Each row below holds a small network's activations on one record, seen along a few directions.
Records have a field called BOSED. Each example row is followed by its value.
The largest differences between rows may come from other fields.
In the rows, 500 means zero.
Random noise pushes rows far along 7 fixed directions. That doesn't count. These rows show it; they differ only by the noise:
[521 733 504 603 596 585 524 329 444 446 654 436 668 537 350 510 636 497
 492 553 332 465 760 617]
[642  81 366 551 664 380 411 488 424 494 369 428 399 581 507 386 663 342
 558 683 586 516 366 614]
[710 105 576 607 542 552 387 459 549 325 419 494 262 595 456 618 547 521
 451 702 562 467 471 327]
[532 605 584 449 509 680 484 499 264 318 728 402 668 577 646 438 619 581
 568 615 294 388 441 446]
[653 382 774 659 317 498 273 472 678 256 420 538 346 548 474 760 549 582
 436 537 457 344 537 310]
[449 628 390 519 653 533 501 369 436 515 507 448 586 493 300 430 558 365
 584 498 428 448 624 687]
[424 670 581 533 300 526 252 479 610 356 319 578 456 423 305 605 443 355
 628 315 430 176 490 572]
[401 629 151 537 651 578 668 496 346 741 529 504 649 469 326 242 430 355
 464 427 501 634 640 741]
[500 563 544 519 498 520 347 414 488 362 452 471 518 502 382 531 587 391
 626 499 405 293 508 594]

[464 193 629 399 359 431 486 867 396 514 492 498 420 557 926 404 270 684
 364 430 579 691 106 115] : fuz
[424 375 310 549 840 349 602 379 599 741 328 451 386 468 220 451 405 349
 458 461 649 753 635 626] : tudu
[433 646 673 364 459 502 446 421 652 409 433 515 406 413 483 707 488 528
 632 449 511 358 431 452] : pidop
[292 388 565 262 825 470 476 387 573 460 307 431 236 446 253 575 227 389
 679 432 621 513 371 339] : nir
[484 786 502 504 418 500 559 413 604 557 545 548 595 424 464 584 596 514
 536 456 472 437 642 663] : pipeb
[510 286 387 626 466 351 466 604 562 634 342 558 423 512 445 416 393 423
 362 419 624 636 512 503] : fuz
[562 269 619 474 497 514 480 585 519 434 471 483 352 537 640 574 432 612
 437 563 554 577 345 264] : fuz
[434 528 538 331 727 356 590 423 430 547 595 363 593 512 631 452 628 512
 613 586 494 602 417 557] : pidop
[604 200 596 461 608 416 222 335 584 248 258 435 260 522 347 637 656 294
 753 652 540 209 344 555] : nir
[454 645 653 425 427 246 362 509 522 471 479 409 658 472 717 518 736 456
 676 445 403 374 332 686] : gonu
[443 396 220 457 468 620 466 592 399 566 329 578 425 439 372 325 363 289
 589 423 581 386 358 633] : monu
[728 301 587 455 419 823 466 496 351 193 663 494 409 592 649 570 624 630
 564 797 422 297 369 312] : kiz
[451 655 395 406 572 674 739 445 541 629 581 562 464 421 428 541 386 583
 466 505 578 615 605 481] : kir
[497 459 625 435 499 509 491 428 680 435 427 554 308 458 412 694 406 551
 520 506 600 469 515 352] : kir
[548 538 385 549 658 426 490 218 688 544 349 516 405 435 167 619 655 310
 616 573 590 407 717 783] : pidop
[424 648 488 433 739 564 665 378 420 535 672 419 590 529 413 461 477 557
 509 549 448 627 656 488] : kiz
[368 600 363 322 691 498 728 555 345 704 617 416 631 468 654 325 469 530
 546 484 510 709 388 579] : gonu
[767 428 465 773 176 576 520 520 709 521 493 691 417 494 498 666 601 613
 261 580 577 493 721 506] : pipeb
[562 721 322 574 543 846 635 372 318 449 725 514 654 530 321 417 557 502
 466 617 355 427 766 596] : nir
[589 443 323 495 548 710 684 527 344 557 653 509 538 534 558 383 507 561
 442 642 509 594 526 501] : kiz
[464 774 744 517 308 433 237 484 460 276 544 429 705 506 598 558 689 469
 656 412 243 186 436 591] : tudu
[477 530 612 472 485 207 532 505 724 654 411 496 480 434 647 628 595 559
 488 435 604 638 455 569] : pipeb
[275 831 491 473 494 431 452 482 488 557 477 488 663 435 354 429 398 391
 567 257 400 439 580 629] : monu
[544 441 304 636 279 490 430 658 454 597 394 598 555 482 525 351 493 384
 432 406 525 447 458 653] : monu
[554 385 469 383 330 590 544 661 463 509 501 573 430 463 747 484 471 573
 522 542 587 465 255 419] : kir
[614 311 567 602 541 265 428 555 439 518 525 382 602 601 735 432 729 521
 454 599 459 610 417 559] : tudu
[447 519 559 479 274 400 412 697 488 511 460 550 557 488 701 443 452 523
 496 360 496 451 331 471] : gonu

Here are new rows. What is BOSED for each?
[235 713 683 430 476 259 442 605 599 601 422 462 568 434 554 521 301 532
 481 184 468 612 422 410] : tudu
[690 378 619 708 183 396 181 487 651 279 357 593 440 536 457 636 709 412
 526 528 460 180 534 590] : gonu
[626 419 493 555 421 529 663 560 581 608 580 560 456 498 666 574 522 683
 318 588 594 694 542 403] : kir
[724 134 237 477 473 737 639 645 186 483 674 525 508 613 748 251 595 545
 438 805 559 542 338 451] : pidop
[387 288 635 415 587 425 475 628 543 506 395 477 313 516 546 526 218 575
 441 395 597 662 323 186] : tudu
[546 509 414 508 548 610 568 547 258 492 686 421 675 570 643 331 603 535
 481 604 379 541 467 536] : tudu
[522 571 734 585 476 193 311 374 686 411 435 436 550 516 484 659 720 465
 564 476 433 409 586 609] : gonu
[470 662 651 490 541 553 530 441 503 436 615 443 559 512 512 590 489 612
 473 498 398 532 579 394] : fuz
[277 803 557 224 476 468 651 629 435 643 601 457 651 388 795 451 417 611
 587 340 473 590 266 484] : pidop
